These are the activations of a small neural network, seen along a few directions. Each row is one input.
Each table varies a few parts of the input and shows all the possible inputs, shuffled.
Descriptions start from the smaller parts, as in this example, which fits no table here: line(6) and (point or line(9) or (values(2) and ring(5))).
Shared parts are said once, and a part with two or three values counts as separate values.
In the rows, zero is written as 128.

Rows:
R1: [149 123  65 161  46  61 126  67 172 210 180 139 162]
R2: [108 114  94  80 143 127  94  93 114  71 148 123 107]
R3: [139 140 167 118 122 155 128 163  55 139 130 139 181]
R4: [150 150 171 165 126 148 132 162  98 146  73 143 167]
R5: [121  93  79  78 151 117 127 135 135  78 144 103  74]
R6: [118 119 110 124 143 128  89  97 130  88  75 136  96]
R7: [123 158 187 155 124 149 147 121 128 174 159 141 177]
R8: [103 109 140 113 131 128 112  88 136 127 139 124  95]
R9: [150 145 142 162 141 138 156 171 144 143  93 134 149]
R10: [153 122  28 123  50  64  99  76 126 164 174 145 180]
R11: [109 109 116 111 141 113 132 105 185 121 162 107  72]
R12: [115 110  82  75 148 118 107 112 138  74 155 114  87]
R13: [115  98  89  86 135 119 126 138 111  75 135 104  73]
R14: [135 140 201 155 116 146 154 153 103 185 137 132 164]
R15: [127 158 153 117 130 157 120 131  81 128 151 147 194]
R16: [129 152 175 150 128 140 158 140 151 177 167 134 158]
R17: [134 139 147 124 121 146 150 175  79 133 140 131 161]
R18: [163 133  33 171  56  59 103  76 169 173 117 149 166]
R19: [130 106 114 129 141 123 106 128 129  90  69 116  80]
R20: [135 134 171 152 131 138 177 163 147 182 156 124 146]
R21: [108 109 106  75 138 133  86  96  87  80 131 132 110]
R22: [103 113 129 117 136 123 120  86 162 118 154 115  92]
R23: [118 124  98 128 149 122  98  94 157  79  92 126  93]
R24: [145 150 151 171 125 139 154 174 122 140  83 135 147]
R25: [130 140 181 161 115 138 176 165 125 179 147 125 145]
R26: [120  97 110  81 135 128 103 127  86  82 125 113  94]
R27: [124 107  94 134 141 113 129 139 153  83  79 106  59]
R28: [130 102  83 125 158 110 130 136 177  86  89 106  60]
R29: [124 119  86 122 154 112 110 113 181  83 100 117  73]
R30: [109  97 123 123 129 114 150 131 158 122 141  96  59]
R31: [115  96 144 118 129 123 128 119 135 128 132 105  79]
R32: [126 154 164 112 125 161 111 133  56 137 135 156 196]
R33: [144 163 145 160 138 141 136 149 147 139 103 144 161]
R34: [123 154 198 149 119 152 139 123 103 184 143 149 179]
R35: [115  92 113 114 145 112 152 128 182 125 150  96  60]
R36: [138 169 157 165 134 150 124 130 124 136  95 151 180]
R37: [134 152 141 113 134 148 132 151 105 132 160 140 174]
R38: [138 164 168 159 129 154 116 132  99 145  78 160 182]
R39: [140 134 137 116 137 145 152 173 101 136 149 131 162]
Describe the family of inputs behind these rows.
Answer: values(3) and (point or (values(2) and ring(6)))
Changing only the values(3) part turns R12 into R29. The same change can be made to R3. Which row results?
Answer: R4
List by row number the other rows that have the values(3) part in common with R20.
Answer: R1, R7, R8, R11, R14, R16, R22, R25, R30, R31, R34, R35
Which other rows does R33 become when the values(2) part takes its other values? List them by row number.
Answer: R29

Rows:
R40: [128 131  76  96 105 114 106 109  93 106 166 135 158]
R41: [153 143  56 135 100 109  72  94 108  96  60 158 160]
R42: [143 153 146 161 115 122 152 131 171 185 158 136 165]
R43: [167 157 116 212 101 105 132 132 167 167  63 155 164]
R44: [110 140 199 123 149 173 129 151  82 120 117 132 131]
R45: [140 148 134 166 100 117 170 144 154 181 161 129 162]
R46: [103 100 118 114 157 120 128  97 179 101 128 109  58]
R47: [117 110 107 107 161 119 130 122 185  94 139 104  64]
R48: [121 146 173 119 155 169 152 178  86 104 128 127 147]
R49: [128 130 172 109 153 165 150 185  80 121 122 131 142]
R50: [143 127 152 164  93 112 157 133 142 196 150 123 152]
R51: [131 136  89  91 120 119  90  95 112 110 163 143 162]
R52: [134 110  74 156 145 106 108 126 184  80  38 114  65]
R53: [116 124 104  99  98 116  86  81  90 121 153 142 144]
R54: [125 126 191 118 147 167 138 167  74 120 117 122 137]
R55: [122  89  95 104 145 111 146 143 159 108 136  99  54]
R56: [135 115  76  88 105 110 104 117  86 124 160 137 153]
R57: [118  84 114 111 138 110 135 124 155 106 130  92  50]
R58: [114 104  95 113 146 114 147 136 167  91 142  96  60]
R59: [125 151 185 115 170 175 132 165 103 109 126 133 150]
R60: [146 132 134 157  98 114 169 152 148 199 155 132 157]
R61: [131 110  94  95  97 110  93  97  81 122 155 130 148]
R62: [129 144 156 169 112 123 149 106 165 193 148 139 159]
R63: [111 143 194 123 167 178 128 140  96 118 117 137 143]
R64: [117 127  99  98 116 122  87  69 105 117 152 148 156]
R65: [128 142 161 168  95 117 149 117 150 196 148 133 147]
R66: [146 161 152 159 158 154 116 164  96  98  24 147 149]
R67: [103  98 123 114 139 114 128 108 164 104 129 103  45]
Changing only one part turns R61 into R50. The same change can be made to R51. Which row results?
Answer: R42
Describe the family of inputs behind these rows.
Answer: values(4) and (point or ring(6))
List by row number the other rows that have the values(4) part in common with R46.
Answer: R47, R52, R55, R57, R58, R67

Rows:
R68: [147  97  78 114  72  76 129 111 142 167 200 109 125]
R69: [ 90 102 131 121 177 128 119 104 185  49  95  88  11]
R70: [125  90  96  86 205 137 107 142 158  32  70 100  38]
R71: [130 148 205  93 184 191 143 190  82 123 138 136 167]
R72: [ 97 102 188 112 140 145 149 142 114 114 149  91  67]
R73: [152 159 137 174  94 125  93  84 109 176  75 177 205]
R74: [115 143 172 144 130 145 190 146 153 192 198 133 161]
R75: [118 155 157 105 117 149  95  74  79 162 176 167 208]
R76: [140 102  21 116 103  58  98  80 214 107 145 108  67]
R77: [116 111  28  91 140 113  84 105 121  17  86 119  75]
R78: [122 112  85  83 107 125 113 142  48  83 140 122 130]
R79: [115  98 106  86 100 111  84  69  85 141 160 137 134]
R80: [157 174 117 171 102 135 119 159  71 119  55 165 200]
R81: [131 163 218 203 136 160 152 161 137 153  67 133 134]
R82: [ 97 159 239 130 156 186 156 150 110 138 165 123 139]
R83: [179 163 108 206  68  89 135 124 168 203 109 143 201]
R84: [163 152 184 167 164 165 138 201 108 138  40 148 162]
R85: [148 152 149 216 107 120 186 157 180 211  94 139 156]
R86: [106  97  49  91 131  97  53  36 160  76 106 135  80]
R87: [145 153 130 137  92 113 138 114 139 184 216 138 204]
R88: [130  91 153  75 168 152 136 181  87  99 122 104  94]
R89: [122 170 137 101 124 161 121 149  42 104 155 153 205]
R90: [117  87 120 122 110 106 183 141 156 173 182 104  83]
R91: [111  92  62 127 145  86 152 108 225 112 128 101  25]
Describe the family of inputs behind these rows.
Answer: line(4) and ring(6)
Changing only the ring(6) part turns R87 into R75. The same change can be made to R76. Which row results?
Answer: R86
Which other rows does R89 become when the line(4) part takes its other values? List them by row number.
Answer: R77, R78, R80
Start at R70 and move only the line(4) part, one step at a time. The first step leads to R88. Which rows follow, in order?
Answer: R71, R84

Rows:
R92: [139  99 102 145 135 105 137 118 184 124 121 100  91]
R93: [125 135  98 108 110 120 125 103 117 158 176 150 178]
R94: [128 130 128 147 123 119 168 125 173 182 167 135 137]
R95: [120  97  85 137 152 108 106 112 187  87  54 113  40]
R96: [139 105  74 107 122 103  97  93 127  98 129 119 129]
R97: [137 114  86  99  91 101 111 116 102 142 161 130 139]
R98: [157 183 208 187 155 168 160 198 117 160  65 147 182]
R99: [130 157 169 150 102 161 130 137  54 155 123 156 211]
R100: [129 157 198 185 118 150 175 158 110 180 112 137 170]
R101: [137 106 116 137 103  99 152 140 159 166 151 114 100]
R102: [124 105  58  99 140 106  69  81 128  59  63 136  75]
R103: [ 89  99 154  44 188 167 114 145  67  47 158 106  75]
R104: [ 89  95 181  75 193 172 158 169 131  74 143  84  39]
R105: [119 119  80 145 124  99 133 120 193  97 121 106  67]
R106: [122 129  51 107 112  98  95  91 134  71 129 124 102]
R107: [133 145 182 160 106 123 153 121 157 197 173 131 151]
R108: [157 180 182 151 137 177 114 178  63 132  76 171 225]
R109: [130 149 151 122  92 129 108 101 102 174 183 145 192]
Changing only one part turns R95 into R102. The same change can be made to R100. Which row results?
Answer: R99
Describe the family of inputs behind these rows.
Answer: values(2) and (point or line(8))
Which other rows does R101 become when the values(2) part takes its other values? List them by row number.
Answer: R97
